These are the activations of a small network on made-up records, seen along a few directions, one row for each record.
After each row come some of the record's fields: LIDU, FISUP, FIGAB, NIF, MIT, ZIBO.
A field that a record lacks is left out.
The largest differences between rows may come from other fields.
In the rows, 500 means zero.
Strong random noise was added to every row along 2 fixed directions; ignore it. To show where, here is one row again and again, with new noise each time:
[495 418 556 497 553 520 701 471 520 443 439 459 396 467 413 497 462 414
 333 469 455 517 585 399 530 507]
[515 436 521 471 516 504 531 482 526 463 434 444 443 485 393 471 508 483
 392 539 484 417 526 434 580 499]
[588 451 551 406 458 539 373 510 590 455 291 494 424 490 387 520 504 517
 462 657 445 191 473 449 756 452]
[536 433 554 457 511 529 554 488 551 448 374 475 408 477 401 507 481 460
 391 553 451 372 535 421 631 482]

[491 472 600 565 633 467 799 457 616 539 292 515 360 479 557 481 414 405
 373 450 372 587 607 425 469 477] => LIDU=patob, FISUP=furo, NIF=zokuv, MIT=mak, ZIBO=kad
[488 422 515 573 599 482 753 459 514 431 547 430 458 483 445 460 438 462
 365 403 478 697 597 423 377 493] => LIDU=dena, FISUP=bav, NIF=zokuv, ZIBO=kad
[383 483 398 559 532 417 661 365 379 537 658 421 509 438 487 424 608 415
 392 502 602 706 469 407 297 641] => FISUP=bav, FIGAB=dube, NIF=zokuv, ZIBO=kad
[445 448 477 554 692 369 491 522 679 552 568 330 508 525 346 300 491 583
 414 489 534 572 504 474 395 559] => LIDU=dena, FISUP=furo, NIF=zokuv, ZIBO=kad
[540 523 473 432 388 574 371 491 382 449 542 526 443 454 463 566 565 494
 449 645 572 396 401 500 551 511] => FISUP=bav, FIGAB=nezo, NIF=zokuv, ZIBO=lalom
[498 557 534 498 520 558 709 518 467 510 461 632 511 548 702 584 459 463
 567 340 395 682 548 624 501 432] => FISUP=furo, FIGAB=dube, NIF=lek, ZIBO=lalom
[441 494 419 573 595 421 602 420 586 651 336 528 418 419 572 445 566 523
 459 520 461 494 478 476 447 593] => LIDU=patob, FISUP=furo, FIGAB=nezo, NIF=zokuv, MIT=mak, ZIBO=kad
[613 511 568 455 459 522 418 534 527 462 436 502 459 546 376 487 479 537
 487 569 446 392 483 470 598 444] => FISUP=bav, NIF=zokuv, ZIBO=lalom
[544 513 564 530 586 486 587 545 753 532 425 558 517 599 579 509 391 523
 601 390 414 581 612 526 451 437] => LIDU=zelep, FISUP=furo, NIF=lek, MIT=mak, ZIBO=kad
[525 541 470 443 390 542 374 467 497 545 321 572 431 442 534 567 589 427
 539 677 451 272 434 461 630 486] => LIDU=zelep, FISUP=bav, FIGAB=dube, NIF=zokuv, MIT=mak, ZIBO=kad
[544 509 446 429 300 540 321 429 316 467 547 457 535 426 474 577 578 485
 480 570 625 372 408 540 591 496] => LIDU=bomo, FISUP=bav, FIGAB=nezo, NIF=lek, ZIBO=gimo
[553 513 546 464 559 412 325 522 796 593 255 508 520 541 469 413 513 605
 550 623 415 357 486 508 577 487] => LIDU=zelep, FISUP=furo, NIF=zokuv, MIT=mak, ZIBO=kad
[508 513 448 435 465 509 217 533 567 567 379 570 612 563 637 516 582 671
 708 563 494 309 392 690 681 424] => LIDU=dena, FISUP=furo, FIGAB=nezo, NIF=lek, ZIBO=kad
[522 519 442 480 362 528 237 532 438 508 474 507 539 441 450 483 592 588
 603 660 598 302 403 524 644 522] => FISUP=bav, FIGAB=nezo, NIF=lek, ZIBO=kad
[408 529 397 497 468 384 440 478 362 533 664 420 556 485 469 417 622 582
 493 470 626 627 431 543 308 607] => FISUP=furo, FIGAB=nezo, NIF=zokuv, ZIBO=lalom
[440 506 406 530 513 429 507 426 514 611 437 512 452 485 525 442 606 494
 524 580 501 483 432 460 463 608] => FISUP=bav, FIGAB=dube, NIF=zokuv, ZIBO=kad
[604 514 594 463 585 504 355 551 735 513 420 544 496 555 445 466 406 527
 566 513 391 341 508 483 616 418] => LIDU=duduk, FISUP=bav, NIF=zokuv, ZIBO=lalom
[435 470 485 587 605 463 676 507 559 534 570 432 490 481 493 428 413 456
 464 448 501 740 519 485 335 532] => FISUP=furo, NIF=lek, ZIBO=kad
[443 567 403 521 531 423 511 462 485 553 625 502 620 544 622 518 580 522
 583 338 485 698 512 597 320 506] => LIDU=zelep, FISUP=furo, FIGAB=dube, NIF=zokuv, MIT=mak, ZIBO=lalom
[550 531 580 531 645 441 541 498 734 526 382 481 478 489 456 426 470 503
 488 471 405 454 518 506 466 503] => LIDU=zelep, FISUP=furo, NIF=zokuv, MIT=mak, ZIBO=lalom
[583 570 558 417 432 571 406 537 488 463 472 621 563 509 588 601 492 506
 650 524 461 345 468 620 681 392] => FISUP=bav, FIGAB=dube, NIF=lek, ZIBO=lalom
[450 493 512 534 502 617 841 514 490 498 366 626 374 477 677 584 429 349
 481 402 377 623 570 513 513 479] => FISUP=furo, FIGAB=dube, NIF=lek, ZIBO=kad
[444 553 334 540 551 388 329 507 454 563 712 446 643 529 517 445 602 694
 594 430 589 624 432 621 344 521] => LIDU=dena, FISUP=furo, FIGAB=nezo, NIF=zokuv, ZIBO=lalom
[511 513 452 521 483 525 471 478 470 612 383 543 450 443 553 494 584 490
 560 567 488 357 459 502 616 509] => LIDU=patob, FISUP=bav, FIGAB=dube, NIF=lek, MIT=mak, ZIBO=kad
[521 486 565 462 570 453 557 520 601 472 475 493 488 559 470 458 465 523
 496 375 425 562 559 532 482 479] => LIDU=dena, FISUP=furo, NIF=zokuv, ZIBO=lalom
[625 438 678 431 513 517 529 567 763 439 200 616 352 563 450 659 315 515
 517 606 301 243 568 430 746 411] => LIDU=dena, FISUP=furo, NIF=zokuv, ZIBO=kad
[513 483 539 493 466 557 628 478 402 438 484 502 391 486 498 610 386 383
 465 488 510 467 528 445 581 493] => LIDU=patob, FISUP=bav, FIGAB=dube, NIF=lek, MIT=saru, ZIBO=kad
[552 560 485 432 467 499 375 495 645 571 282 616 480 488 583 563 540 519
 629 582 367 315 418 564 608 450] => LIDU=zelep, FISUP=furo, FIGAB=dube, NIF=zokuv, MIT=mak, ZIBO=lalom
[598 576 537 497 588 510 342 538 748 497 273 611 550 605 601 513 470 648
 693 458 321 380 464 620 619 354] => LIDU=zelep, FISUP=furo, NIF=zokuv, MIT=mak, ZIBO=lalom
[565 441 563 456 444 592 579 439 462 481 418 580 373 437 525 630 444 373
 435 497 435 384 491 399 567 484] => LIDU=bomo, FISUP=bav, FIGAB=dube, NIF=zokuv, ZIBO=gimo
[555 440 599 411 435 579 621 556 356 324 598 475 406 441 308 596 347 377
 293 598 534 429 590 286 564 508] => LIDU=patob, FISUP=bav, NIF=zokuv, MIT=saru, ZIBO=kad
[555 480 502 476 496 482 232 530 586 499 447 462 559 558 409 363 531 626
 559 649 508 342 409 466 577 452] => FISUP=bav, NIF=zokuv, ZIBO=kad
[609 489 663 495 517 516 521 579 523 405 542 577 578 612 605 607 362 536
 554 285 350 565 624 604 552 352] => LIDU=bomo, FISUP=furo, NIF=zokuv, ZIBO=gimo
[484 523 460 546 466 567 591 434 384 489 526 549 526 486 645 521 602 452
 586 352 480 661 451 576 428 499] => LIDU=zelep, FISUP=bav, FIGAB=dube, NIF=lek, MIT=mak, ZIBO=lalom
[461 527 403 497 447 544 585 496 485 531 312 577 412 449 618 563 571 447
 520 569 391 396 419 480 568 532] => FISUP=furo, FIGAB=dube, NIF=zokuv, ZIBO=kad
[488 517 457 540 505 612 660 457 588 553 279 661 413 441 734 585 532 400
 589 401 352 493 501 543 652 456] => LIDU=dena, FISUP=bav, FIGAB=dube, NIF=lek, ZIBO=kad
[413 442 472 553 523 496 682 411 439 487 563 444 455 455 471 485 506 462
 400 432 596 667 514 449 409 550] => LIDU=dena, FISUP=bav, FIGAB=nezo, NIF=lek, ZIBO=kad
[546 554 447 428 408 493 249 474 521 523 500 538 558 517 529 552 610 555
 622 555 524 386 425 551 551 464] => LIDU=zelep, FISUP=bav, FIGAB=dube, NIF=zokuv, MIT=mak, ZIBO=lalom

Which values does each new row have?
[572 489 522 526 586 443 378 515 689 488 458 466 505 580 384 435 440 601
 529 554 449 369 506 473 595 441] => LIDU=dena, FISUP=bav, NIF=zokuv, ZIBO=kad
[380 497 511 591 591 490 763 479 580 583 436 518 379 402 518 435 486 395
 397 424 497 603 551 417 415 600] => FISUP=furo, FIGAB=nezo, NIF=lek, ZIBO=kad
[516 496 568 534 523 555 625 493 446 460 398 573 462 497 664 647 434 449
 572 398 433 519 561 561 571 447] => LIDU=patob, FISUP=furo, FIGAB=nezo, NIF=lek, MIT=mak, ZIBO=kad
[466 511 381 468 435 427 232 419 511 608 470 457 488 461 412 376 661 560
 507 740 622 324 340 433 544 599] => FISUP=bav, FIGAB=dube, NIF=zokuv, ZIBO=kad
[520 481 564 523 574 480 618 557 577 505 563 471 507 543 467 464 386 521
 469 494 537 571 604 487 384 459] => LIDU=patob, FISUP=furo, NIF=lek, MIT=mak, ZIBO=kad
[548 460 573 519 603 505 581 574 723 489 461 522 498 598 480 534 322 570
 555 471 435 532 560 534 521 431] => LIDU=dena, FISUP=furo, NIF=lek, ZIBO=kad
[489 478 546 469 427 519 518 481 560 537 344 496 396 433 411 485 506 459
 454 663 566 341 437 371 606 568] => FISUP=bav, FIGAB=nezo, NIF=lek, ZIBO=kad
[521 496 556 470 419 599 452 523 558 484 328 575 386 413 471 550 463 455
 488 656 509 317 453 426 695 485] => FISUP=bav, FIGAB=nezo, NIF=lek, ZIBO=kad
[553 451 540 433 341 584 561 442 326 411 523 488 418 393 475 626 506 381
 418 493 581 443 500 459 567 510] => LIDU=bomo, FISUP=bav, FIGAB=nezo, NIF=lek, ZIBO=gimo
[499 524 323 430 311 509 179 417 377 581 387 506 496 450 479 471 747 547
 561 776 579 204 302 485 667 569] => FISUP=bav, FIGAB=dube, NIF=zokuv, ZIBO=kad
[485 484 517 484 429 539 552 463 356 446 625 436 451 414 375 520 520 432
 413 536 633 556 456 442 441 548] => FISUP=bav, FIGAB=nezo, NIF=lek, ZIBO=lalom
[485 567 407 427 400 402 276 500 412 519 573 479 633 553 535 486 617 624
 632 552 540 432 365 620 487 487] => FISUP=furo, FIGAB=dube, NIF=zokuv, ZIBO=lalom
[499 538 437 464 448 457 182 484 359 528 679 490 679 542 484 453 617 654
 590 542 627 469 401 597 427 538] => FISUP=bav, FIGAB=nezo, NIF=zokuv, ZIBO=lalom
[542 533 561 488 474 535 489 533 455 449 576 580 521 554 597 631 483 481
 605 394 450 551 551 528 464 411] => LIDU=zelep, FISUP=bav, FIGAB=dube, NIF=zokuv, MIT=mak, ZIBO=lalom
[462 505 385 536 486 401 321 540 558 536 634 423 649 580 450 400 503 683
 588 487 573 528 475 551 441 454] => LIDU=dena, FISUP=furo, NIF=lek, ZIBO=kad
[463 490 449 453 423 486 325 465 351 521 610 389 511 488 369 455 539 493
 462 601 672 342 417 438 550 558] => LIDU=patob, FISUP=bav, FIGAB=dube, NIF=lek, MIT=saru, ZIBO=kad
[493 528 413 537 530 502 446 498 565 593 412 603 554 539 695 555 569 541
 682 411 387 540 506 593 477 490] => LIDU=zelep, FISUP=furo, FIGAB=dube, NIF=zokuv, MIT=mak, ZIBO=kad
[627 472 664 448 579 509 445 537 823 476 292 540 427 559 414 562 371 491
 524 594 371 321 571 427 651 404] => LIDU=zelep, FISUP=bav, NIF=zokuv, MIT=mak, ZIBO=kad
[483 559 375 531 533 407 250 535 563 549 601 533 678 591 579 461 569 738
 660 497 533 463 459 641 477 475] => LIDU=dena, FISUP=furo, FIGAB=nezo, NIF=zokuv, ZIBO=kad
